Each row below holds a small network's activations on one record, seen along a few directions.
Each row is followed by the record's values for the fields J, L, B, M, H, F.
Not every record has every field; a missing one is left out.
The largest differences between rows may come from other fields.
Random noise pushes rows far along 10 fixed directions. That doesn't count. These rows show it; they differ only by the noise:
[ 209  210 -438  -58   -7  -22  101  117   93  -10 -257   44  -63 -181
  225 -290  296 -160 -246  -63   70   -8 -239   84]
[  77 -205 -185 -168 -162   38 -429   67  417   89 -380  142 -160 -277
  409 -253  282  241 -283  143  103 -154  223  109]
[  48  -89 -149  -51 -102  -28  155 -183   56 -298    4 -446    8   46
 -138 -192   38  196   90   95  139  -13 -358 -100]
[-134  184   13  -62   -4  -12   70  106 -116   74   55   29  -13  125
   94  184   21 -291 -287  -33  -25  148   18   16]
[ -30   87  -96  -33 -194  -12  447  407 -501  -17  -23 -450  149  -63
 -220 -164 -180  -11  -86  -62  312  100 -130 -242]
[ -79 -177  -53 -149 -154   -8  202  128 -109   55   10 -272   80  -34
 -175 -155   32  191  -70   46  149   35   66 -332]
[-109   80  118   51  311  111 -484 -116  108 -345 -113 -392 -125  114
  292  152  270 -137   66   27 -218  130  177  231]
[ 120   73  -46  156   53  107  408 -122 -307  503  -92  150  175 -232
  209 -140    8  242  -20   -3   78  -57  -38  -96]
[ 113  140 -526  -59  229  217  -76   81  -88 -226 -131 -289  -25 -482
  154 -697  494   -3  272 -199 -129    7  -66  224]
[ 275 -260 -185 -151   29 -349  242   35  459  -71 -487 -528   11  122
  -67 -331  430  212 -395  101  287   18 -139 -646]
[ -10 -128 -276  -26 -199  205  -54 -419  111 -139  169   54  -70 -131
  103 -211   25  330  214   80   66 -123 -416  257]
[ 123 -248 -510  148   35  398 -266  117  -59    7 -229  -24 -100  -55
  376  -50  469  314  140 -194  251   74 -100 -124]

[ 240  149   43  511  223  -18  178 -238  -31   -8 -291  -35  -40  158
  284  292  204  -28   83   19  -40   42 -157 -143]
<J:j2 L:l1 B:b2 M:m1 H:h1 F:f1>
[  21   -1  -46   14   55   28  151 -255  -10   17  214   45   44  605
 -102  598   -2  -40  -62    1   50  157 -431 -242]
<J:j1 L:l1 B:b3 M:m1 H:h2 F:f2>
[ -89  -28  476  -16  317 -309 -110  190  133  -24 -273 -373   39  102
   -3 -127   39 -200 -321  -14  100  238  322 -130]
<J:j1 L:l2 B:b2 M:m1 H:h2 F:f1>
[-216 -125   78 -168   13 -209  130  190  -29  -94  205 -182   46  188
 -390 -111    7 -108  -84 -196   53  171    7 -280]
<J:j1 L:l1 B:b2 M:m2 H:h1 F:f1>
[ 430  234 -192 -333 -431 -211 -145  344  285 -136 -439  235  -50 -110
 -200  338 -243  -62 -110  604 -260 -415  226   -8]
<J:j1 L:l1 B:b3 M:m2 H:h2 F:f2>
[-275 -121  330  -76 -306   17 -142   55 -127  220  249  285  -14 -119
   60  105 -339   45 -131   70   -7  -21  235  170]
<J:j1 L:l1 B:b2 M:m1 H:h1 F:f1>
[ 151  208   85   31  328  -92  183 -399   86  257 -164 -102  125 -119
  159  -94  243    6  -65   78 -265  -78  144   39]
<J:j1 L:l2>
[-130 -275  116   96  160  231   57 -155 -233  504   29  -12  196 -186
  173 -178   48  469  169  -92   27   -6  362 -143]
<J:j1 L:l2>
[-190 -346   74  -33 -180   22 -413   29  310 -221  -10   -7 -156   64
  206  -62   38   99 -176 -132  355   74  -75  182]
<J:j2 L:l1>
[ -99  -96  216  -54 -351 -165 -284  350   38 -510 -107 -396 -164    6
  -54  122 -305  -97 -108  135   85  -69  153  -34]
<J:j2 L:l1 B:b2 M:m2 H:h1 F:f2>
[   8  133   26  296  304  261 -171  -79 -377 -266  134 -282   34 -125
  156  142 -134   87  582  -68 -269  -80   30  242]
<J:j2 L:l1 B:b1 M:m2 H:h2>
[  40 -189 -300    1  278  135  175 -275   72   51  153  -84  163  191
 -265  -40  421  273  358 -107  -67  108 -196 -305]
<J:j1 L:l1>
[  78  -35  295  112   23 -137   -8   11  -56 -170 -124 -427   51  -72
  -72 -121 -234  172  105  117   87 -126   29  -83]
<J:j2 L:l2 B:b2 M:m1 H:h2 F:f2>
[  83 -165  142   45   32 -114   57  135  -40   69 -202 -282  104 -104
 -161  -97   33  179  113  105  -70  -44  308 -385]
<J:j1 L:l2 B:b2 M:m1 H:h1 F:f1>
[  72   47 -350  -18   37   52  165  150  -95   90  218  270    2  180
  -58  237  203 -205   55 -222 -219   49  -78 -400]
<J:j2 L:l1 B:b2 M:m1 H:h1 F:f2>
[-124 -183 -192 -253 -128   49 -311  640  -19 -216   20 -119  -97   90
 -314   49  168 -168  -18 -162   39   98  302 -343]
<J:j2 L:l2 B:b2 M:m1 H:h1 F:f2>
[ 289  292  200  110  264 -323   91 -170  147  -67 -332 -327  101   14
  147  -86  -38 -170  -88  137 -233 -215  -88   88]
<J:j2 L:l2 B:b2 M:m2 H:h1 F:f1>
[  31  -39  252  103   13  -60  191 -146 -177  -23   12 -280   97  -80
  -60 -169 -199  258  169   65  165 -111 -146   -1]
<J:j2 L:l1 B:b2 M:m1 H:h2 F:f2>
[  44   79 -527 -342 -393   59  -77  569  -42  -95  119  257  -41  116
 -368  421  111 -335   -6   47 -345  -67  305 -474]
<J:j1 L:l2 B:b2 M:m2 H:h1 F:f2>
[-303 -134  172   49 -209   67  225  -67 -369   38  452 -145   69  -72
   -6  -91 -344   82  141 -167  -44  -43  -68  -54]
<J:j2 L:l1 B:b2 M:m2 H:h1 F:f2>
[-265 -326   77 -112 -335  137  349  264 -383  359   70 -228  143 -232
 -128 -238  -16  353 -105  -30  324   74  402 -391]
<J:j1 L:l1>
[ 149  174 -193   72   84   92  -18  395 -148  497 -247  447   49 -211
  318  -97  120 -140 -305 -143   83   56  173   51]
<J:j1 L:l2 B:b2 M:m1 H:h2 F:f1>
[-166  196  325 -108  279 -118 -295 -316  236 -276  210  -33  -21  233
   23  143  -98 -346  -81   44 -268   70 -111  584]
<J:j2 L:l1>
[ -15   71 -278 -175 -450   81   57  150 -123 -223    7 -149  -74 -477
 -108 -590 -199   87  134   66  203 -176 -213  407]
<J:j1 L:l2 B:b3 M:m2 H:h1 F:f2>
[-154 -209   91   27   18  296 -148  112 -189  372   18  304   79  -48
   94   94   -2  317   41  -77  150   43  357   -9]
<J:j2 L:l1>
[ -49 -293  -44   77 -266   58   79  179 -190   42   69  -17   -7    1
  -61   56 -152  189   76  -93  192  -23   34 -369]
<J:j2 L:l2 B:b2 M:m1 H:h1 F:f2>
[ 118 -122 -313  156  -80  268 -331  484 -149 -289 -334 -199 -131   46
    5  149  153  147  138  -43  372   77   40 -161]
<J:j1 L:l2 B:b3 M:m2 H:h2 F:f2>
[  24   94 -431 -113  -50  203 -312   65  182 -209    8  267 -188   34
   16  110  289 -131  149  -21 -163   33  -82  207]
<J:j1 L:l1 B:b3 M:m2 H:h1 F:f2>
[ 158   43 -219  144 -153  140 -152  185 -103  213  -50  440  -83   58
  366  382  -60 -107 -155  -82   15  -93  -66  -42]
<J:j2 L:l2 B:b2 M:m1 H:h2 F:f2>
[  58  453  237   23   69 -110  176   89 -303  -64 -149 -343  140 -168
  -83  -73 -391 -185  -33  144   54  -66  -72  483]
<J:j1 L:l2>
[ 153   84 -178  110  248   31  242 -225  120  326  -69  265   57  -31
  128 -170  311   10  -51 -145   -2   98 -191 -146]
<J:j1 L:l2 B:b3 M:m1 H:h2 F:f2>
[ -35 -103   37 -109 -139 -178 -197 -167  452 -330    2   15 -159  -36
 -112 -159 -127   28 -117  129  137 -126 -247  217]
<J:j2 L:l2 B:b1 M:m2 H:h2>
[ -29 -283   85    3   38   52 -168 -300  148  -61  113  -84   -5  391
   46  262  -35  292   23  -49  168   49 -285 -104]
<J:j1 L:l1 B:b3 M:m2 H:h1 F:f2>
[ 109   34 -410 -424 -239  -55  113  189  212  -56    9  -12   16 -283
 -260 -474   86   22    9   52 -130 -258  -75   42]
<J:j2 L:l1>
[-290 -154  -66 -342 -393  -55  183  161  -67  173  440  302   42  -96
 -200 -263 -254  -44 -176 -120   32  -12   -5  -27]
<J:j2 L:l1 B:b2 M:m2 H:h1 F:f1>
[ -30 -403   85  -50  136  175 -446 -245  307  128 -104   12  -60 -186
  264   34  292  433  242  137 -328 -185  570  -76]
<J:j2 L:l1>
[ -12  117 -451 -250 -389   47  -27  -85  238  -55  196  474 -192   29
  -75  100   71 -169 -136  135 -115 -116 -152  131]
<J:j1 L:l2 B:b3 M:m2 H:h1 F:f2>
[ 152  300 -100   51   87 -136   38  -91  189 -465   33  -32 -123  339
 -130  256    5 -416   45   97 -172   35 -416  158]
<J:j2 L:l1 B:b2 M:m1 H:h2 F:f1>

Which values does each new row have?
[ -39   63  -98 -280 -360  -72  193  264  -78  -31  100 -148   77   -4
 -214  -29 -262  -44 -124   79  174  -33 -148   32]
<J:j1 L:l1>
[  58  218  -72    8  258  181    8  -28 -223 -137  151  -28  117 -142
 -334 -142   88   48  516   14 -259   47   55  170]
<J:j1 L:l1 B:b2 M:m1 H:h1 F:f1>
[-190 -143  246   -5 -112  142 -291  -71    1   -5  224  195   -4   52
  -20  206 -264  173   89  148  -53   -2  127  158]
<J:j1 L:l1 B:b2 M:m1 H:h2 F:f1>
[  81  274 -141   62  -57  107   72  266 -380 -455   73 -249   -9   95
 -266  252 -237 -234  307   17  -91   17 -205   74]
<J:j2 L:l1 B:b3 M:m2 H:h2 F:f2>
[  73  -83  298  -54  324 -195  419 -340   97  696   68  305  268  -56
 -153   59  208   81  -86  133 -429   -1  534 -491]
<J:j1 L:l2>
[ 133 -151 -157  105  -77   60 -216  238  -61 -564 -186 -502 -125  189
  -64  170  -93  131  235   24  185  -15 -213 -114]
<J:j2 L:l1 B:b3 M:m2 H:h2 F:f2>
[ 114   81  103  -24  246 -206  -84  137  207   71 -415 -192   -8 -269
  244 -339  210  -58 -208    7 -181  -23  362  -36]
<J:j1 L:l1 B:b3 M:m2 H:h1 F:f2>
[  43   75  106  -74    7  -91  117 -239  152 -153  -59 -217  -25    1
 -137   96  192  -33   14  252 -229    7  234  -90]
<J:j1 L:l1>
[ -95   27  -88 -111 -112  156   44   97 -213  -19  161 -136   90   -4
 -192  122  -63    9  143    8   13   32   73  -36]
<J:j1 L:l2>
[ 118  155  -60  196  247  155   28  -89 -173  -77 -119 -348   87   15
  123   24   81   40  297  -69  -53   44  -82   50]
<J:j1 L:l2>
[ 170  319   32  197  -43   61  228   77 -377 -170  -49 -196  137 -243
  -60  -41 -279  -53  289  105  -58 -100 -106  282]
<J:j2 L:l1>
[  57  217  129    4  281  -99  -86  -38  200 -140 -341 -439  -51  -16
  177 -101  323 -184 -118   92  -64  104  126  213]
<J:j1 L:l1>
[-196    5  126   80  127   21  217   47 -422  221  228 -127  172  -29
   37 -364 -298   55  -15 -336  351  159 -305  217]
<J:j1 L:l2 B:b2 M:m1 H:h1 F:f1>
[-194  -95   81 -492 -487 -206 -220  150  439 -164   90   22  -99  350
 -197  342 -230 -166 -546  274   50  -28   24  -30]
<J:j1 L:l1>
[ -88   23  198  -50 -289  -42 -125  240  -61  -39  -78 -165 -104  156
  129  451 -200 -118 -269  179  120   30  213   61]
<J:j1 L:l1>
[  -6 -219  102   28   65  122 -288   99 -122    7  -27   51   47 -194
  -41  -53  -47  257  298   72  -67 -129  383  -47]
<J:j2 L:l2 B:b2 M:m2 H:h2 F:f1>
[ 355  252  -79  208  -53 -228  172 -209  248   88 -373  259  -43  213
  346  330   25 -184 -338  208  102  -63 -461   62]
<J:j1 L:l1 B:b2 M:m1 H:h2 F:f1>
[ 216  159 -438 -138 -112 -140  254  -41  161  -31  -57  191  -49  -93
  -68 -265   78 -166 -120  -59  -15  -66 -382   27]
<J:j1 L:l2 B:b3 M:m2 H:h1 F:f2>
[  30  147   85  133  335  -46  370 -149 -216  135  141  -63  164  310
  -99  151  -48  -63   85 -195  -37  119 -265 -190]
<J:j2 L:l1 B:b3 M:m2 H:h1 F:f2>
